A small network was trained on made-up records. Each row is its average activation on records with the value named, seen along a few directions.
Values that are neighbours, or in one group, have similar rows; names and order tell nothing.
In the rows, zero is written as 500.
Random noise pushes rows far along 21 fixed directions. That doesn't count. These rows show it; they differ only by the noise:
[334 694 755 505 631 616 145 642 724 509 339 427 507 388 303 264 677 360
 450 594 388 532 413 267 465 499 443 244 454 250 764 692]
[402 234 539 625 347 496 496 555 475 625 447 222 471 598 576 490 539 532
 510 751 485 396 743 442 359 494 374 741 652 451 371 534]
[637 510 550 199 594 347 522 442 537 740 636 340 455 616 555 737 235 293
 404 488 563 423 488 439 561 373 553 206 696 690 322 594]
[458 319 552 629 286 635 340 167 307 413 628 670 460 402 333 543 437 579
 458 303 444 329 432 504 391 697 516 706 506 651 516 511]
[455 430 294 534 533 500 466 556 201 450 600 532 368 619 590 552 466 538
 331 491 544 287 406 397 489 497 413 602 504 759 601 611]
[486 546 540 515 635 313 468 326 689 637 465 293 474 509 333 574 603 315
 206 589 545 530 247 544 674 537 566 577 537 476 660 539]
[464 485 740 398 435 550 480 399 923 511 828 578 222 554 438 471 338 401
 650 481 460 311 590 568 655 419 418 537 451 291 773 424]
[488 499 545 461 576 377 390 329 420 701 436 330 435 315 468 608 459 398
 610 434 693 570 293 434 486 499 514 527 813 534 259 608]
[453 352 575 614 685 496 437 345 583 508 706 572 382 357 641 256 460 345
 551 524 498 559 313 318 541 550 450 655 457 331 725 525]
[460 511 383 508 485 501 592 330 593 651 236 291 422 387 503 577 436 491
 576 455 597 515 794 675 407 551 719 445 558 504 569 555]
[544 542 315 461 520 307 546 427 464 615 355 474 364 407 699 484 416 248
 448 428 437 378 661 248 418 417 414 550 440 382 732 674]
[580 551 544 732 497 569 469 401 337 536 521 356 612 451 453 362 431 663
 580 454 590 603 372 469 502 477 719 511 756 263 431 614]
[664 613 610 632 480 508 358 547 525 448 584 266 473 496 579 481 532 261
 370 521 358 487 359 417 519 422 576 327 650 289 616 587]
[582 365 417 502 603 345 403 771 501 639 491 234 561 696 614 638 673 375
 438 617 413 676 420 710 369 308 274 231 692 540 402 551]
[484 477 555 720 604 580 550 558 675 532 508 283 280 673 651 440 524 477
 618 651 671 463 517 388 605 422 441 570 476 535 491 427]
[541 257 519 716 331 526 416 478 561 468 730 302 577 424 607 405 446 588
 415 597 633 431 445 255 365 377 405 378 482 514 407 198]
[611 507 494 630 294 552 612 393 460 475 221 453 582 201 445 384 434 208
 553 356 445 715 431 510 512 661 565 458 493 389 314 450]
[464 540 508 671 627 482 523 406 596 387 481 491 536 383 659 459 568 392
 469 457 589 542 349 199 491 510 671 280 472 623 435 416]
[546 525 495 451 480 343 526 377 597 442 448 561 649 243 713 500 489 493
 412 390 736 418 581 298 389 470 622 443 520 403 479 392]
[437 351 520 446 483 392 302 586 352 553 615 412 403 442 734 437 281 601
 580 375 464 594 645 422 654 393 413 532 723 664 458 418]
[220 485 482 458 603 732 604 858 373 415 382 349 426 646 584 266 283 489
 618 623 542 491 506 262 597 470 445 458 448 523 594 590]
[573 339 507 365 416 572 319 419 359 564 490 514 554 526 491 598 392 715
 301 437 722 366 693 607 397 576 402 582 396 810 461 367]
[606 418 538 674 267 535 494 403 577 543 682 311 606 568 311 465 453 604
 292 611 417 438 520 524 496 445 581 410 496 411 532 364]


Field Daz:
d6: [535 549 698 467 513 493 388 260 561 457 431 656 632 420 447 598 605 602
 365 421 645 417 559 466 475 663 682 628 493 550 423 507]
d3: [521 626 557 536 429 322 564 582 703 472 643 805 448 529 280 532 689 426
 613 442 326 584 249 541 695 392 338 409 540 449 348 492]
d1: [561 380 271 536 637 399 578 580 466 608 711 765 367 543 621 313 456 625
 482 546 536 495 591 703 684 544 514 543 633 631 489 693]
d27: [522 628 517 579 600 450 282 452 579 617 488 278 384 369 469 478 553 632
 598 467 695 563 419 608 583 396 535 576 690 265 641 537]
d8: [561 457 492 537 517 454 501 543 539 560 305 422 581 461 557 427 591 543
 381 599 506 668 666 499 540 568 505 557 360 608 403 376]
d16: [668 500 232 479 232 430 658 352 477 724 408 631 473 511 346 541 407 614
 472 507 462 328 919 581 365 467 398 561 330 496 462 556]
d15: [343 249 475 481 596 404 674 393 487 628 625 439 466 451 515 455 434 309
 748 609 132 923 413 596 609 585 464 608 560 556 369 420]
d30: [681 377 625 671 419 652 400 446 622 433 340 677 569 643 610 495 653 401
 350 500 610 193 717 286 197 635 413 399 326 591 319 665]
d2: [577 435 432 677 482 421 521 460 441 554 380 415 535 354 607 404 573 540
 451 528 665 546 545 638 574 601 637 745 703 344 460 600]
d12: [609 574 516 384 459 468 492 540 494 495 392 558 626 490 430 513 479 372
 339 434 644 414 382 433 430 508 392 461 423 371 490 565]
d7: [277 500 512 672 394 707 424 405 563 329 491 491 519 308 278 472 624 583
 599 472 462 463 378 571 373 613 645 413 509 429 564 457]
d26: [689 410 429 471 395 447 421 439 540 627 545 667 536 489 237 386 347 484
 281 364 536 527 383 759 695 577 425 411 488 598 491 557]
d4: [429 515 595 537 513 660 343 474 471 691 402 414 534 604 168 536 537 519
 690 540 389 548 389 339 237 446 335 253 470 451 359 698]
d14: [412 285 574 657 605 475 414 706 681 493 472 381 554 676 566 367 502 557
 522 476 717 647 322 485 631 419 317 324 584 651 298 390]
d17: [566 614 761 476 540 674 378 481 691 495 369 345 375 532 394 526 568 322
 481 621 640 435 422 515 563 639 450 585 384 528 477 473]
d11: [487 366 603 340 601 314 542 402 668 604 607 406 608 728 444 694 525 364
 236 633 565 398 263 552 532 468 402 692 537 451 556 536]
d21: [645 360 608 437 466 623 442 380 401 558 494 531 503 461 540 588 265 257
 732 278 537 568 357 356 303 503 345 232 496 695 179 486]
d20: [605 555 299 491 500 220 646 514 611 447 476 758 629 577 704 585 538 629
 677 161 523 530 653 754 398 260 486 418 615 184 700 576]
d28: [689 480 439 505 561 608 359 689 308 470 648 313 644 631 541 401 469 591
 278 583 248 701 530 795 502 485 586 285 492 488 694 494]
d22: [639 607 523 417 509 642 486 604 324 460 407 785 577 664 486 419 434 595
 597 408 351 577 615 502 477 502 344 561 237 495 552 540]
d23: [489 543 499 687 475 654 572 542 584 453 445 188 446 600 564 612 564 478
 743 597 467 488 486 361 263 334 467 408 360 354 564 348]
d13: [756 608 595 438 637 415 412 422 729 688 632 722 562 436 489 336 540 494
 323 604 632 451 562 412 591 473 522 375 385 385 508 558]
d10: [631 441 572 526 465 563 307 536 321 435 415 700 723 553 517 345 449 606
 444 292 348 555 628 504 359 545 466 414 475 407 561 658]
d18: [510 469 275 463 311 379 533 561 375 406 621 704 467 474 376 505 424 563
 302 355 423 363 426 753 685 505 487 593 569 537 669 539]
d25: [647 486 475 486 352 464 479 518 514 407 613 525 547 365 586 531 519 501
 287 544 568 321 573 509 517 544 591 441 554 565 377 390]
d19: [543 350 459 601 407 449 236 432 642 398 431 309 384 282 630 646 625 334
 341 347 588 449 457 717 430 585 451 447 539 645 588 359]
d5: [416 508 571 385 552 600 423 379 554 617 391 264 547 518 414 464 310 620
 500 590 555 430 654 206 364 417 488 527 218 442 700 368]
d24: [293 642 603 622 320 598 301 424 312 260 509 485 536 642 176 643 438 896
 618 147 329 469 358 571 641 441 611 612 601 569 631 433]
d29: [294 702 219 497 479 550 683 551 492 582 378 540 254 243 135 432 569 517
 695 561 766 523 185 541 597 503 381 505 397 549 459 453]
d9: [332 458 500 417 576 334 524 611 535 365 690 602 620 470 617 493 635 518
 446 596 381 437 428 472 433 455 594 498 691 336 644 611]
Each value of Daz is a pair of two hidden parts, and every pair occurs once (6 first parts, 5 second parts).
Question: d20 and d15 share the first part; d20 and d2 share the second. Which value has the first part of d2 and the second part of d15?
Answer: d27
Question: d14 and d10 share the first part; d14 and d30 share the second. Which value has the first part of d30 and the second part of d10?
Answer: d8
Question: d13 and d18 share the first part; d13 and d29 share the second. Which value has the first part of d29 and the second part of d18?
Answer: d21
Question: d17 and d28 share the first part; d17 and d26 share the second. Which value has the first part of d26 and the second part of d28?
Answer: d1
Question: d3 and d6 share the first part; d3 and d22 share the second. Which value has the first part of d22 and the second part of d6?
Answer: d11

Field Lugiv:
h6: [592 546 577 474 682 375 343 410 552 747 454 245 568 686 483 491 450 576
 292 619 529 531 555 243 535 367 431 529 355 476 635 501]
h1: [347 313 484 561 629 437 490 476 648 614 543 487 632 485 569 418 652 725
 538 644 562 542 714 538 287 466 597 409 598 434 510 535]
h5: [611 406 644 582 492 668 288 372 550 433 957 710 413 458 469 456 555 543
 495 574 347 394 412 485 415 565 534 358 458 585 503 463]
h3: [436 449 655 437 501 549 558 369 535 421 523 543 432 534 553 504 358 310
 492 428 481 403 479 379 586 624 544 666 491 494 529 558]
h9: [540 442 554 583 467 457 440 556 492 481 351 490 633 613 554 471 542 602
 434 444 377 632 677 644 612 544 555 540 572 571 439 486]
h4: [676 624 550 622 210 504 729 318 710 498 444 730 559 367 246 428 509 450
 524 447 566 465 516 423 586 575 512 484 317 394 214 345]
h7: [600 423 581 560 503 453 392 661 446 535 631 495 405 489 739 328 501 463
 587 585 545 513 514 313 541 387 228 682 566 343 461 474]
h2: [588 642 502 322 574 437 554 542 453 481 567 676 610 374 571 442 369 519
 484 428 718 433 391 353 564 443 596 393 576 421 423 558]
h10: [412 422 468 483 439 578 629 687 444 424 494 526 546 562 519 424 461 602
 564 595 377 573 669 639 561 556 552 514 521 538 405 485]
h8: [327 426 548 440 588 504 526 368 508 459 428 382 545 468 590 623 468 468
 621 416 493 513 522 569 326 525 654 570 628 397 657 566]
h11: [539 279 594 525 372 569 504 291 594 549 587 417 593 597 338 506 334 362
 208 546 497 321 431 502 462 614 547 527 439 500 613 542]
Lugiv is arranged as a ring.
Question: A walk along Lugiv starts at h10 and steps to its neighbour h5. Put h6, h1, h3, h9 in the order it reaches them.
Answer: h9, h1, h3, h6
Question: Which values are neighbours of h11? Give them in the order they are listed.
Answer: h2, h8

Field Tebeg:
n10: [551 659 473 568 420 585 279 644 516 532 466 328 182 144 610 401 594 365
 668 554 539 486 591 514 470 476 506 337 670 464 514 512]
n2: [564 565 342 632 542 805 637 578 590 438 501 644 343 670 418 446 503 486
 655 499 548 367 525 689 364 534 527 236 284 486 621 667]
n6: [549 506 513 514 571 460 433 572 554 552 712 755 429 812 499 421 369 720
 682 356 396 499 573 468 654 271 293 448 412 526 595 498]
n5: [396 407 471 711 588 383 400 566 481 439 577 600 359 669 603 485 674 516
 508 478 425 440 392 473 621 463 357 717 629 551 634 625]
n8: [497 530 467 300 571 287 600 221 403 606 343 585 679 378 381 662 489 334
 453 382 405 630 327 449 432 543 490 685 402 438 527 522]
n11: [592 426 546 280 461 457 549 528 727 541 223 613 521 322 628 433 527 377
 296 522 669 463 934 791 537 750 495 666 357 494 538 476]
n9: [519 414 624 540 464 344 359 331 608 531 487 415 433 367 718 545 393 300
 718 240 356 671 552 266 465 378 352 469 529 415 500 360]
n1: [641 595 459 530 440 426 577 614 457 332 562 430 548 441 767 558 567 567
 466 471 424 722 620 730 634 428 639 500 557 511 470 187]
n4: [540 220 558 489 450 539 296 493 651 443 695 494 458 437 553 463 469 450
 451 469 546 501 363 582 428 469 165 552 290 506 671 227]
n7: [670 409 550 672 517 505 221 353 657 637 485 355 382 515 296 521 575 438
 357 398 817 359 245 827 494 562 418 510 748 390 548 740]
n3: [400 498 490 706 385 560 461 421 529 359 548 612 414 378 403 370 609 560
 483 464 485 486 399 423 571 580 423 655 337 537 610 331]
Tebeg is arranged as a ring.
Question: A walk along Tebeg starts at n2 and steps to its neighbour n7. Put n10, n5, n8, n4 in the order it reaches them.
Answer: n10, n5, n8, n4
Question: Which values are neighbours of n3? Give them in the order they are listed.
Answer: n9, n1

Field Mipot:
j15: [397 281 592 537 439 533 337 342 479 585 583 533 515 416 315 504 519 601
 614 497 472 585 387 465 411 582 333 568 483 658 292 372]
j11: [492 514 671 390 526 760 525 680 400 526 395 359 501 488 520 342 345 461
 649 643 635 547 547 548 513 583 498 643 562 277 477 593]
j12: [517 551 507 666 540 392 642 304 464 436 513 439 480 762 606 650 520 551
 519 398 377 504 500 480 588 423 591 780 491 454 651 455]
j4: [310 514 523 614 620 558 266 481 448 399 369 485 539 448 533 573 693 594
 630 335 427 641 484 550 336 527 591 299 637 662 513 561]
j14: [262 488 575 445 512 532 407 636 542 313 453 668 528 545 401 488 713 418
 338 592 396 295 380 421 462 622 408 608 427 492 655 669]
j2: [576 617 631 325 697 486 374 422 462 602 623 655 322 762 501 739 475 529
 825 364 438 577 404 463 482 305 158 593 323 641 507 414]
j3: [563 442 471 446 416 500 469 544 541 567 552 343 503 414 560 437 510 437
 287 722 406 440 724 526 427 508 524 474 441 432 662 442]
j5: [493 554 555 371 594 615 585 531 525 409 587 511 672 418 518 433 472 564
 361 631 713 358 457 598 442 603 840 449 632 309 587 626]
j10: [416 444 328 386 629 325 491 436 387 443 495 906 636 350 505 422 540 544
 343 320 312 664 475 550 612 635 587 468 405 739 616 541]
j9: [549 482 544 539 440 294 471 506 473 455 514 325 566 270 752 512 473 292
 555 411 476 656 361 191 477 352 424 431 624 396 328 304]
j7: [527 700 495 550 396 537 579 642 590 326 379 561 559 336 345 474 720 267
 345 527 523 471 253 542 535 626 614 285 550 397 386 597]
j1: [548 398 591 445 410 560 577 447 421 450 415 550 606 521 546 505 340 274
 602 355 305 569 507 382 372 545 413 474 433 388 403 546]
j16: [758 446 452 551 404 426 398 499 587 645 612 418 456 516 454 416 349 500
 252 448 569 436 591 734 668 492 571 344 667 488 528 601]
j13: [471 560 630 619 758 635 426 492 644 502 341 606 471 638 551 458 572 311
 717 440 409 612 413 209 406 485 444 198 316 639 437 614]
j8: [415 551 409 643 562 545 653 554 238 389 524 533 461 524 522 376 542 529
 625 550 282 765 296 352 634 508 389 757 312 510 509 345]
j6: [615 514 729 458 354 627 341 557 497 503 372 351 518 755 440 640 277 555
 566 316 651 396 554 493 578 420 360 472 551 597 270 462]
Mipot is arranged as a ring.
Question: Which values are neighbours of j4? Give them in the order they are listed.
Answer: j12, j9
Question: Which values are neighbours of j15? Give them in the order they are listed.
Answer: j16, j6
Question: Which values are neighbours of j13? Give them in the order they are listed.
Answer: j5, j10
Question: Which values are neighbours of j11? Give them in the order they are listed.
Answer: j2, j3
